Each row below holds a small network's activations on one record, seen along a few directions.
Here are examples, each followed by its value of one field, W.
The largest differences between rows may come from other fields.
Strong random noise was added to every row along 12 fixed directions; ignore it. To show where, here is one row again and again, with new noise each time:
[ 556  -59  298 -167  117  116  -48  -80 -183  -28  375 -259 -396  114
 -164  130 -241  325  148   59  582 -361 -134 -279  198  155]
[ 576  -32  117 -226  -29 -287  226 -236  379  287  123 -164 -229   92
 -449 -266  190 -415  147 -596  139 -182  147 -161   27  148]
[ -15   33 -161   54  168   72  151  278  148  -43  116  -50 -137   51
 -140 -103   28 -348  446  174    5   96  227  -37   60  121]
[  -6  159  163 -282  156 -195 -401 -138  198  -53   59 -179 -726  -73
 -252  -13 -170 -402  -88 -485  399 -292  -23  329  235  -32]
[ 272  150  -15   98  -57    7  -93   89 -124  -55  294  -12 -155  225
  -29  162 -123  385  144   82   40 -123 -157  -28  138  -75]
[-120 -119 -153  126  175  -96    2   45  203   51  -82   20   33   42
   29   -2   78 -445   47   78 -163   97  156  129   75  -13]
[ 250 -199   77   49  189  -78  461  154  -21   96   22 -144  -10  163
  -45 -342 -122 -378  439  -16 -122 -101   46 -230  176  126]
[ 149 -115 -197 -159  105 -379  261 -417  265  471   95 -117  -23  -62
 -131   85 -147   20 -146 -460  -44  -99 -404  -93 -219  -75]
[  -5 -438  -57  292  217 -234  264   38   40  326  135 -146  134  -99
  198  483 -275  -56 -111  -81 -183 -135 -147   25 -173   50]
[-405  118 -496  -53   82  115 -463 -167  194   55  404 -189 -112   84
   38  236    5  116  -16  403  349   96 -127   34 -105   42]
[ 101  122 -132  -65   13 -414 -128 -272  310  239    8  -96 -266  237
  -96  146  -54 -253 -249 -402 -109 -175  -75  168  127 -283]
[-472  104   79  -13   50   53 -350    6  -15 -248  337 -150 -368 -203
   60  326 -306  370  -70 -192  289 -253 -266  276  -43   42]
[-244  -65  784 -288   52  245  385  225   35 -141 -134   21  -40 -114
 -139 -724   55 -116 -292  277 -317  182  246  -85 -155  -20]
[-245   96  178  102  115 -184   29  152  152 -115  -46 -211 -325  402
  147  246 -253 -304 -202   40 -263 -282  272  122  315 -376]

[ 183  -24   25   65 -281  -37 -359  -15 -239 -149   -8   93  102   47
   25 -224  130   39    1 -180   51  -67 -114  148  156  103] => w1
[ -31 -389 -211  -18  180 -113  170 -171  -87  384 -165   -9  257 -255
  104  370 -120   28 -356  191    6  163 -196  -46 -370   -7] => w8
[-266   95 -333   -6  123  121  -11   53  102 -165  -16    5   92   98
   24 -547  245 -508  606   77   35  149  155  -70  185  253] => w4
[ -29  266   15 -304 -151  -22  -79 -149  164 -150 -196  296  -79 -463
 -402 -183  255   66  -40 -471  103  148  -15  187 -220   98] => w4
[-227  325  -32   57  -61  222 -368  216 -304 -545   90   48 -203  108
   81  116 -111  355  281  271  236  -80  -57  109  261  -47] => w6
[ 122  240 -371   58  -84 -164   12   55  -10  261   57  -43  -78  241
  -37 -139  -50  -84  144   74 -219  130 -114   37   29 -143] => w5
[-113   11   39 -267 -308  -37 -837 -318 -211  232  391 -258 -129  227
   66 -394   51   65 -531  268  318   44 -363  166  -45   62] => w6
[ 149  138 -244  201 -325 -109   38  263 -175  124  446 -339  -74  372
   63  197 -134  199  292   41  -12 -224   -2 -143   12   77] => w5
[  37  -78 -335   21  358   65  110 -152   27  -23 -151   77   82 -124
  111  273 -115   40  142  191  117   88  -74 -143   36  -77] => w3
[-179 -114  -88   61  232  -69  223 -131  170   62 -195   24  156  -14
  105  362 -107  -66 -245   57 -119  -54   12  -59  -80 -192] => w1
[ 661  -20  159  419 -177  -30 -308  142  -45 -160  -26  284   16  159
  -60  289  310   -5  109 -218  -54 -134  304  157  382   76] => w5
[-185 -241  488 -443  105  275  -31 -388 -194  -49  -12 -232   62 -156
   72 -702 -142   99 -133  114  366  -92 -337 -228   25  222] => w2
[-104  -21   42   76 -121 -166  -90 -202    6 -118  -87   37  141   50
   93   95   69   62  -52 -396 -116 -202   18   85   69  -39] => w2
[-386  201   76 -140  166  208  247 -147  379 -262   93 -150  -86   42
  -26  219   -6  195   94   25  159 -156  277 -288   -6  -85] => w2
[-286  199  433 -303   25 -119  121  -53   25 -106  229 -552 -576  212
   13 -254 -464  -71  -21 -462  161 -573  -41 -132  137 -106] => w3
[-420  154 -349 -343 -172   41 -219  -52   79  242  368 -245 -172 -150
 -205  -49  -42  135 -155  103  263  175 -191   19 -494   87] => w8
[ -14  274  334 -160  -62  281   77  369   35  -54  510 -122 -457 -219
 -305  -59 -153  395  248   46  281   15   64 -125 -350  228] => w7
[ -92  473 -180   39 -177  206 -299  317  -91 -268  128    3 -230  499
   74  172  -57  260   47  653  -28   85  184  -68  225 -316] => w7
[-121   31   86  -58   33   77  260 -408  179 -206 -366  194  368   44
   73   25  226  253 -242   68 -163   61   41 -211  -16 -265] => w1
[ 441  -92 -288  132  126  -44  129   46   31   49 -389  518  264 -319
  -90  529  231   65  -72  141  -95  301   98  123 -116  -47] => w4
[ -28  659   53 -277 -452 -102   74  -41  152 -149  -71  307 -135  113
 -370 -393  163  380 -142 -420 -388  204  -51  154 -122 -399] => w8
[-450 -633  -86   87  333  152    9  -42 -179  -38   16  -87  294 -676
  268   98 -122 -141  142  103  420   -4 -248   57 -251  623] => w6
[ 685  -63 -301  -47  410  127  -36   22   28  111 -160  188 -117 -125
 -186  424   97 -187  260  418  427  199  169 -146  176   58] => w3
[ 505  -72   77   32   45  -25  176 -189  -52  -57 -456  294  273  269
   15 -355  255 -160   69   32 -196   96   -3 -186  363 -146] => w7

Which value of W does each new row have?
[ 198 -118  462 -367  154   37    9  -22 -117  209   38 -150 -467 -236
 -129 -110 -309  -80 -317  -18  335 -149 -152   65  -68   66] => w4
[ 119 -176 -183  -26  277  204 -313  125 -307 -105  141 -197 -216   63
   68   67 -163 -220  354  529  514  -28  -15  -79  240  264] => w6
[-101 -343  172 -132  -81  229  -84 -110  -42  -17   79   56  301 -432
 -119 -432  353  -38  -31  -11  314  225   69  -20 -285  509] => w8
[ 136 -130 -230   43  301   19   -5   94  -21   98 -140  -40 -166  -52
  -12  218 -152 -381  170  203  210   38   27   39   62   -1] => w1
[-104  -80  118  -87   38  219 -450  -31 -332   61  186 -102 -117  -65
  116 -161 -126  171 -241  358  305   34 -340   77    4  109] => w5
[  18 -129  256 -225    8  224  365 -124   -7 -237 -229 -137  195  278
   -9 -179  132  -40 -106  367   31  -40  440 -480  124  -53] => w8
[  47 -246   -7  329  -37  142 -356  264 -134 -147   96  203   96 -288
   57  181  157   -1  117  -44  112   99   98  309  -16  352] => w8
[ 373   66 -321 -206   -4  -26 -393 -220 -144   48   43  151 -181 -317
 -267  177   53  248   72 -228  511   94 -272  143  -87  157] => w8
